A small network was shown many inputs. Here are its activations along a few directions, one row for each input.
Each table varies a few parts of the input and shows all the possible inputs, shuffled.
Descriptions start from the smaller parts, as in this example, which fits no table here: ring(5) and (point or ring(9) or (values(3) and line(4))).
Shared parts are said once, and a part with two or three values counts as separate values.

Other details of the inputs shift rows strongly along two fixed directions, in all tables alike. That doesn't count.

Table:
R1: -4,-34,18,-5,6,-17,18,26,5,-1,-1,4
R2: 12,-23,7,17,0,-15,-1,-3,-1,-1,-16,-16
R3: 12,19,-16,7,-1,-11,17,-9,19,-8,11,43
R4: 18,14,-17,10,10,-23,15,-3,19,-12,-12,37
R5: 14,-2,-7,12,-4,-12,3,-10,4,-3,1,14
R6: 13,-1,-5,15,4,-15,10,-4,9,-5,-14,6
R7: -1,-29,17,-2,8,-13,8,17,-3,-3,-10,-18
R8: 0,4,-1,-2,-4,4,4,-3,1,3,15,3
R9: 13,-14,0,13,-2,-22,14,1,12,-9,4,27
R10: -4,50,-16,-18,-8,37,-26,-23,-7,8,-1,-14
R11: -42,8,-12,33,15,-13,-9,6,0,-19,-5,43
R12: 0,8,-8,-4,-14,12,-6,-14,-2,10,25,13
R13: -2,-15,12,3,0,6,-8,-1,-15,10,-9,-46
R14: -6,46,-16,-22,-8,38,-23,-18,-8,8,9,-10
R15: 0,31,-14,-17,-1,15,-2,-1,6,-3,11,24
R16: -5,-13,13,-5,3,6,-11,3,-13,8,-13,-44
R17: 4,-14,-1,3,0,-15,23,12,13,-4,12,31
R18: -11,-18,18,-18,2,10,0,23,-11,5,-3,-21
R19: -11,27,-4,-20,-9,30,-17,-18,-7,13,18,-15
R20: 2,-8,9,-3,7,1,-7,12,-8,-3,-29,-33
R21: -2,-36,22,2,-4,-2,-1,6,-12,7,4,-26
Description of these inputs: point or (line(4) and line(5)).
Which other rows does R8 become when the line(5) part takes its other values? List them by row number.
Answer: R3, R6, R13, R17

Table:
R22: -4,-6,9,-5,-6,9,-1,-2,-8,9,15,-27
R23: 9,-13,6,10,4,-9,-1,11,-5,-6,-22,-10
R24: 6,-2,3,-1,-2,4,-17,-7,-8,3,-19,-27
R25: -7,11,-12,-2,-6,2,11,-1,11,1,23,35
R26: 2,39,-18,3,-3,10,-15,-17,2,-8,2,20
R27: 14,31,-16,-14,-15,18,-7,-30,5,13,17,2
R28: -7,-26,11,-3,4,-10,10,11,-1,4,10,-5
R29: 14,-6,7,-16,-10,9,-10,-4,-6,8,-5,-26
R30: -2,37,-17,8,-1,8,-7,-22,5,-3,10,19
R31: 18,-12,3,1,3,-22,18,19,12,-18,0,33
R32: -13,-2,4,0,5,5,-19,1,-12,-2,-11,-12
R33: 12,-8,7,-14,-9,9,-7,-6,-4,10,-1,-27
R34: 14,30,-20,-11,-14,12,-1,-29,9,13,22,7
R35: -11,-10,11,-11,-2,11,-7,-1,-10,11,11,-19
R36: -12,-9,11,-14,-9,18,-13,10,-13,5,3,-14
R37: -12,0,5,10,1,5,-8,-7,-9,4,1,-29
R38: -1,-3,1,6,-2,1,-7,-14,-5,10,-7,-32
R39: -25,-4,8,6,0,12,-12,0,-12,5,-4,-18
R40: 8,-21,1,23,9,-27,21,11,7,-7,-11,7
R41: -19,0,3,5,0,10,-13,3,-8,-1,-7,-4
R42: -5,-17,5,1,1,-12,18,17,9,-5,8,29
R43: 17,14,-11,-2,-7,1,11,-9,8,3,13,20
R44: -7,10,6,-28,10,15,9,15,-1,8,-6,-32
R45: 16,-22,2,18,11,-36,21,8,15,-11,-18,18
R46: 14,-26,11,4,6,-25,22,23,10,-16,-1,21
R47: -7,1,7,5,2,8,-15,-3,-11,-1,-8,-25
R48: -24,-2,1,10,0,6,-6,0,-6,4,1,-7
R49: -2,-25,13,-8,4,-6,3,15,-3,-2,1,-1
R50: -2,-5,12,-7,-5,11,-3,-2,-9,7,11,-25
R51: -7,-24,2,19,16,-33,19,15,10,-12,-6,24
R52: -11,18,-12,6,0,4,-8,0,3,-10,-4,31
R53: 10,-22,8,2,-2,-8,16,9,0,6,5,-13
R54: 10,19,-16,15,2,-7,7,-12,9,-4,-1,26
R55: -16,-4,6,1,5,9,-19,-3,-12,2,-8,-19
R56: -5,46,-23,-10,16,4,11,-1,16,-7,-10,20
R57: 18,-21,8,0,0,-11,14,15,3,-3,-4,2
R58: 0,-16,9,-11,2,-4,-1,13,-3,-3,0,4
R59: 15,28,-21,4,-2,-2,-5,-21,12,-4,-5,23
R60: 23,16,-13,-6,-7,0,7,-2,9,-5,6,30
R61: 1,-1,4,6,0,9,-12,-4,-11,4,-13,-26
R62: -6,-25,12,-3,0,-6,10,23,1,-5,1,12
R63: -13,33,-17,2,0,13,-15,-24,0,3,10,15
Changing only one part turns R31 into R26. The same change can be made to R49. Which row results?
Answer: R55
Changing only one part turns R30 into R50. The same change can be made to R56. Which row results?
Answer: R44
Describe the family of inputs behind these rows.
Answer: values(2) and (point or (line(4) and line(5)))
Which other rows does R24 become when the line(4) part takes its other values? List them by row number.
Answer: R38, R45, R59
Which other rows does R35 become when the line(4) part takes its other values? List them by row number.
Answer: R28, R49, R58
